A small network was shown many inputs. Here are its activations along a few directions, one row for each input.
In each table, some parts of the input vary, and every possible input appears once, in random order.
Descriptions start from the smaller parts, as in this example, which fits no table here: ring(5) and (point or (values(2) and line(4)) or line(11)).
Shared parts are said once, and a part with two or three values counts as separate values.

Table:
R1: [ 44  18  72  31 -25  28  38  13  -8   8 -65]
R2: [-50 -16 -10 -15  14  37 -10  28 -38  22  18]
R3: [  5  22 -19  -9 -22  -1 -71  77 -10 -30   7]
R4: [-33  -9 -19   5  17  43 -28  20 -35  19  35]
R5: [  3  -2  10 -34   4 -40  -6  25  32  29  25]
R6: [-36 -13 -17  -2  20   5  46 -60 -21 -32   2]
R7: [-11  17 -10 -31 -28  -8 -53  84 -13 -27 -12]
R8: [ 21   3   0 -14   8 -31 -23  17  35  24  44]
R9: [-20  -7 -25  19  23  14  28 -68 -16 -36  21]
R10: [ 60  21  64  52 -23  35  19   3  -5   3 -44]
R11: [ 17 -15 -26   9   8 -36  20 -74  42   7  -6]
R12: [  0 -20 -18 -10   3 -45  39 -66  38  12 -25]
The inputs of R4 and R2 match in every part but one. If R9 is changed in the same way as R4 into R2, which row does it become?
Answer: R6
What do these inputs look like to the network?
Answer: values(2) and (point or ring(5))

Table:
R13: [  8   9   7 -11 -21 -15  -9  24   3 -23 -25]
R14: [-24  -2 -30  -5  13   7 -18  -1 -16 -20  32]
R15: [ 28  18   8   9 -12  -5 -14  22  10  -3 -16]
R16: [-13  -8 -19 -19  -1 -15 -17  11  10  13   4]
R17: [-16  -2  13  -9  10  15   8  17 -14  21  11]
R18: [ -1   0  11 -20   4 -14   1  21  12  25  10]
R19: [ -1 -16   0  22  18   2  61 -91   6  -3 -13]
R20: [ 26   3  21   6  -8  -2 -15  19  15  18   7]
R21: [ -7   7   9   0 -15  14  -2  20 -23 -27 -24]
R22: [ 14 -14  -3  13  11 -29  55 -87  31   2 -15]
R23: [ 13  16  10  20  -7  24  -7  18 -16  -8 -14]
R24: [-10   0 -32 -16   7 -22 -26   2  10 -16  31]
R25: [ 11   1  23  17  -3  26  -8  15 -11  14   8]
R26: [-27 -11 -17  -8   5  14 -10   8 -17   8   5]
What do these inputs look like to the network?
Answer: values(2) and (point or line(6))

Table:
R27: [-31  19   4   6   1  72 -45  86 -65   3  11]
R28: [-43   5 -52  11   8  29   2 -27 -47 -61 -10]
R29: [ 14  17  50  23 -34  58 -34  81 -45  -2 -30]
R30: [ 52  -6  22  22  12 -33  37 -67  61  46   9]
R31: [-10  -3 -11 -54  -9 -31 -65  95  22  44  29]
R32: [-44   0 -13 -36  11  27 -68  94 -34  10  68]
R33: [ 45  35  64   2 -38   8 -19  95  -5   9 -40]
R34: [-30 -18  -3  32  39  55  54 -66 -39  21   8]
R35: [-16 -36 -15 -25  28 -48  37 -62  49  63  25]
R36: [-57 -12 -68 -30  17 -16 -21 -21 -18 -53  46]
R37: [ 31  22  10   6 -26 -33  29 -20  17 -57 -62]
R38: [ 15 -18  44  46   5  44  65 -73 -16  15 -33]
R39: [ 43  14 -28   1 -14 -61 -18 -27  53 -36  -9]
R40: [ 43   2  61  25   1  -5  82 -61  26  25 -44]
R41: [ 57  26  26  -3 -25 -19 -63  89  32  29  12]
R42: [-24 -14 -65 -48   0 -74 -18 -21  40 -20   7]
R43: [-46 -35 -19  -6  48   9  32 -61  -9  31  65]
R44: [  1   3  -6  27 -24  17  13 -33 -24 -67 -51]
The inputs of R35 and R42 match in every part but one. If R30 is changed in the same way as R35 into R42, which row does it become?
Answer: R39
What do these inputs look like to the network?
Answer: values(3) and ring(6)
Change only the values(3) part in R28. List by row number the other rows that result.
Answer: R27, R34
Start at R32 and move only the ring(6) part, one step at a time. The first step leads to R31. Which rows follow, in order?
Answer: R41, R33, R29, R27
